Each row below holds a small network's activations on one input, seen along a few directions.
Each table varies a few parts of the input and shows all the possible inputs, shuffled.
A made-up example of a description, with smaller parts first: one of 2 separate values, together with either a single point or one of 11 places along a line or (one of 5 places around a ring, together with one of 6 places along a line).
Shared parts are said once, and a part with two or three values counts as separate values.
(in the rows, 128 means zero)

Other details of the inputs vary at random and push rows far along two fixed directions, the same in every table; ignore that.

A family of inputs:
x1: [179 142 153 157 117 140 107 182 107 170 117 121 140]
x2: [ 62 157 109  72 135 135 150  73 147 110 187 123 122]
x3: [110 135  84 181  81  61 178  60 163 122 144 204  48]
x4: [141 118 148  87 161 182  93 163  98 120 121  91 199]
x5: [167  97 149 175 129 109 117 152  97 151  83 144 150]
x6: [ 76 130 104 142 108  86 175  57 159 100 146 183  69]
x7: [ 56 120  99  95 147 113 168  64 130  80 151 145 134]
x8: [206 135 146 180 107 138 109 177 109 170 115 127 113]
x9: [116  95 143 102 179 149 103 153  72 110  78 111 199]
x10: [178 140 157 153 125 147 114 181 113 167 116 125 126]
x11: [105 147 131 109 122 120 137 120 154 123 150 123  93]
x12: [114 159  82 174  73  93 168  76 191 155 190 162  45]
x13: [ 92 119 112 142 123 106 140  96 130 107 119 159 111]
x14: [135 122 153  80 160 168  94 163 107 106 103  81 180]
x15: [112 147 105 123 124 130 143 103 148 141 163 122 119]
x16: [185 104 142 209 103  95 143 158 115 161  84 171  88]
x17: [ 55 119 126  94 155 117 155  54 146  78 137 158 124]
x18: [143 127 154  87 164 188  96 161  98 115 110  93 192]
x19: [180 106 121 215  94  90 146 156 112 160 101 163 101]
x20: [ 86 143 138  67 160 160 115 124 123 110 158 110 170]
x21: [202 122 149 172 109 124 109 186 118 164 107 114 100]
x22: [121 103 166 105 182 147 105 138  86 103  76 124 199]
x23: [ 74 120  98 142 105  81 173  59 158 105 156 181  76]
x24: [127  99 139  96 183 140 112 144  74 106  83 128 203]
x25: [114 156  92 158  65  72 170  86 174 154 178 142  33]
x26: [165 134 142 138 126 146 106 156 112 143 132 119 141]
x27: [139 124 161  81 170 163  86 169  98 109 109  83 180]
x28: [111 162  89 169  73  80 167  79 198 143 170 150  28]
x29: [134 131 158  91 184 184  97 169 110 127 113  97 192]
x30: [182 116 127 216  97  95 149 153 113 155  91 166  93]
x31: [185 120 137 149 115 122 109 173 105 160 117  97 126]
x32: [ 96 137 139  66 167 171 118 113 127  93 156 113 152]
x33: [ 64 136  97  69 124 123 145  72 161 101 170 107 122]
x34: [152 142 135 143 132 145 113 155 128 152 127 118 147]
x35: [ 94 133 130  68 159 162 112 112 122  99 164 109 165]
x36: [ 99 132 136  67 161 179 121 116 129  93 144 108 161]
x37: [196 139 126 196  78 124 129 157 138 183 119 141  91]
x38: [ 61 165 120  75 137 142 145  76 156  99 179 134 114]
x39: [ 59 144 103  78 139 122 138  82 172  99 174 113 120]
x40: [ 93 124 122  60 150 150 121 112 125  96 143  83 161]
x41: [ 61 145  99  75 140 121 145  77 163 104 172 104 121]
x42: [189 142 139 190  80  97 121 176 132 181 117 127  85]
x43: [168  97 141 169 129 109 129 159  88 151  83 141 143]
x44: [116 103 154 106 182 156  98 156  80 100  70 121 192]
x45: [ 59 116 114  94 149 108 155  51 131  90 141 144 139]
x46: [ 63 145 108  71 128 131 140  76 169  91 161 117 115]
x47: [127 126 156  85 179 165  96 171 119 119 106  84 180]
x48: [202 124 133 189  82 115 128 170 138 168 109 123  76]
x49: [ 96 116 124 134 128 103 148  96 130 105 123 163 120]
x50: [138 121 158  82 165 158  84 170  98 111 114  82 187]
x51: [173 102 148 176 138 125 131 173  94 138  78 146 140]
x52: [ 88 123 127  63 150 149 110 123 137 102 140  94 170]
x53: [ 86 127 134  60 157 156 117 119 143  95 135  99 156]
x54: [181 130 139 158 109 144 108 170 118 166 113 120 146]
x55: [ 82 158  92 130  96  93 157  72 191 121 177 137  66]
x56: [120 153  89 166  65 103 174  72 192 148 179 168  33]
x57: [ 67 141 106  73 123 130 139  75 164  83 168 113 116]
x58: [181 113 125 217  92  90 146 153 113 157  96 165 100]
x59: [197 130 116 192  76 117 133 155 128 194 126 130  99]
x60: [132 120 145  85 159 177  93 160 106 128 121  96 202]
x61: [ 66 141 108  74 124 127 135  81 166  94 163 115 125]
x62: [204 129 138 181  95 139 113 176 115 171 112 123 124]
x63: [123 141 110 120 115 129 140  99 135 132 171 125 107]
x64: [122 100 166 107 179 143 100 142  83 107  78 122 209]
x65: [203 125 127 177  94 135 123 167 109 178 118 115 120]
x66: [193 143 138 186 112 136 116 175 127 180 111 127 118]
x67: [109 119 115 134 137 107 152  95 133 104 116 177 106]
x68: [189 129 146 172 100 111 108 193 117 179 111 113 114]
x69: [175 111 140 169 137 115 120 160  93 138  70 161 141]
x70: [124 136 165  78 168 159  93 173 104 118 108  86 179]
x71: [ 80 109 122  81 175 130 126 102 108  80 116 149 176]
x72: [119 145  87 162  63  75 160  79 183 137 188 150  26]
x73: [ 51 119 113  95 154 126 148  72 139  75 131 155 116]
x74: [159  98 135 175 127 117 112 165  94 145  80 143 139]
x75: [196 121 121 190  72 105 125 165 137 172 120 121  84]
Each input here is: one of 5 places along a line, together with either one of 5 separate values or (one of 2 separate values, together with one of 5 places around a ring).
The inputs of x49 and x43 match in every part but the place on the line of 5. If x64 is changed in the same way as x49 into x43, which row does it become?
> x45
The inputs of x67 and x69 match in every part but the place on the line of 5. If x32 is changed in the same way as x67 into x69, which row does it become?
> x8
Which other rows does x15 become when the place on the line of 5 takes its other values? List them by row number.
> x12, x29, x34, x66
Which other rows does x54 become when the place on the ring of 5 takes its other values? List them by row number.
> x1, x26, x34, x62
A walk changes only the place on the ring of 5. It starts at x57 and steps to x61. List the rest of the walk in order.
> x55, x42, x50

A family of inputs:
x76: [145 126 124 158 118 110 133 134 124 148 124 146 126]
x77: [139 128 129 158 119 108 131 139 127 149 121 140 119]
x78: [104 129 124 112 145 137 133 107 132 100 133 148 133]
x79: [157 115 123 149 111 118 131 128 122 140 122 134 113]
x80: [155 119 125 149 108 126 135 133 122 138 121 140 112]
x81: [178 112 171 114 178 179  83 203  63 150  84 100 222]
x82: [109 142 127 102 137 149 131 110 142 117 149 121 128]
x83: [104 133 118 103 134 131 133 104 127 121 148 132 144]
x84: [156 135 126 149 111 135 124 142 134 141 130 132 104]
x85: [101 138 127  99 131 126 124 116 140 119 152 116 134]
x86: [141 137 135 155 123 116 132 141 129 152 123 140 112]
x87: [106 122 114 103 133 126 135 102 124 112 139 124 139]
x88: [100 118 116 110 141 118 137 105 127 106 131 131 140]
x89: [150 120 128 155 109 123 135 132 117 134 117 142 112]
x90: [111 136 119 106 135 151 130 110 137 106 148 130 131]
x91: [ 97 131 130 111 146 136 130 112 135 101 130 142 126]
x92: [107 125 111 104 131 131 135 107 131 111 145 113 138]
x93: [144 114 131 156 119 109 130 136 127 135 111 136 107]
x94: [110 126 119 102 130 144 136 110 134 105 144 122 131]
x95: [166  95 171 118 179 155  81 208  66 134  61  88 214]
x96: [ 94 137 128 105 140 119 131 113 135 117 137 129 136]
x97: [ 99 137 125 113 142 137 136 104 122 118 147 139 141]
x98: [ 97 146 129 103 144 131 132 118 139 120 144 125 129]
x99: [153 133 119 152 108 123 130 137 128 153 138 128 123]
x100: [149 122 117 152 106 118 130 130 126 152 124 133 124]
x101: [145 128 124 148 113 104 129 143 131 142 116 119 108]
x102: [145 130 128 161 124 119 137 135 124 150 126 151 122]
x103: [101 142 131 102 138 135 127 117 140 120 154 121 130]
x104: [156 122 124 146 109 121 126 137 131 142 127 119 105]
x105: [151 129 128 159 114 129 129 132 120 134 121 149 113]
x106: [153 135 135 148 110 127 120 145 138 137 129 131 102]
x107: [150 136 122 147 108 121 126 141 131 156 137 123 116]
x108: [102 131 115 100 129 134 127 111 140 121 145 110 135]
x109: [139 132 133 161 125 118 134 140 127 150 123 145 115]
x110: [ 90 123 122 111 139 121 131 109 136 114 129 127 138]
x111: [157 133 130 153 114 134 134 129 127 148 128 144 117]
x112: [110 132 122 105 137 146 131 105 130 107 142 140 132]
x113: [151 125 134 144 105 121 126 145 135 136 125 124 102]
x114: [104 128 111 105 128 136 131 107 138 118 146 115 143]
x115: [102 119 124 108 140 131 139 107 129 100 129 140 133]
x116: [144 122 120 158 107 115 130 129 121 147 120 135 124]
x117: [ 98 127 131 102 138 127 135 114 135 101 126 130 123]
x118: [153 139 139 149 111 128 125 141 140 146 131 128 107]
x119: [144 139 128 148 114 108 127 145 133 151 125 126 114]
x120: [ 99 136 132 106 143 134 128 114 138 102 130 137 123]
x121: [149 124 127 146 106 108 125 142 132 142 126 115 109]
x122: [149 139 132 149 117 123 124 146 136 137 119 135 101]
x123: [151 112 125 157 118 110 133 131 124 134 114 142 115]
x124: [100 123 129 103 141 120 130 109 136 103 127 124 124]
x125: [142 123 127 152 115 102 131 139 127 140 111 128 111]
x126: [151 133 133 160 115 130 134 128 122 144 124 146 118]
x127: [ 97 135 134 112 147 137 135 108 138 110 133 138 131]
x128: [111 122 117 103 133 137 132 105 134 106 145 117 132]
x129: [ 95 134 121 101 134 121 128 115 143 116 134 114 133]
x130: [154 126 126 145 106 129 130 142 131 140 126 124 104]
x131: [ 99 131 123 100 127 126 123 114 144 116 144 110 134]
x132: [146 130 124 158 111 115 131 131 117 149 128 141 125]
x133: [152 125 118 147 107 116 129 139 128 146 128 115 111]
x134: [ 99 140 136 107 144 135 133 110 141 112 132 133 128]
x135: [148 129 132 146 111 116 131 146 133 136 115 128 101]
x136: [153 137 123 155 115 133 134 138 128 155 141 133 120]
x137: [106 124 129  98 132 126 124 113 141 105 142 112 123]
x138: [149 125 130 147 114 109 126 141 134 138 116 122 102]
x139: [104 119 122 109 136 128 133  99 123 103 134 130 133]
x140: [ 96 121 129 108 141 129 136 112 132 100 126 135 126]
x141: [102 146 133 103 142 137 131 114 144 113 137 124 126]
x142: [143 119 119 159 114 110 132 132 128 146 116 140 126]
x143: [100 122 117 110 134 123 135 101 120 107 135 126 139]
x144: [119 107 169  65 198 171  78 182  81 109  78  78 237]
x145: [177 108 178 120 183 177  84 202  71 137  69 107 220]
x146: [158 136 127 154 112 139 133 134 134 147 134 133 116]
x147: [104 143 123 103 139 144 131 114 136 125 156 121 132]
What is each input in this table made of?
> one of 8 places around a ring, together with one of 9 places around a ring
The inputs of x83 and x87 match in every part but the place on the ring of 8. If x96 is changed in the same way as x83 into x87, which row does it become?
> x125
The inputs of x138 and x135 match in every part but the place on the ring of 8. If x104 is changed in the same way as x138 into x135, which row does it become?
> x130
Which other rows does x146 become when the place on the ring of 8 takes its other values? List them by row number.
> x90, x92, x94, x99, x114, x128, x136
A walk changes only the place on the ring of 8. It starts at x139 and steps to x143. List the rest of the walk in order.
> x116, x132, x97, x126, x105, x89
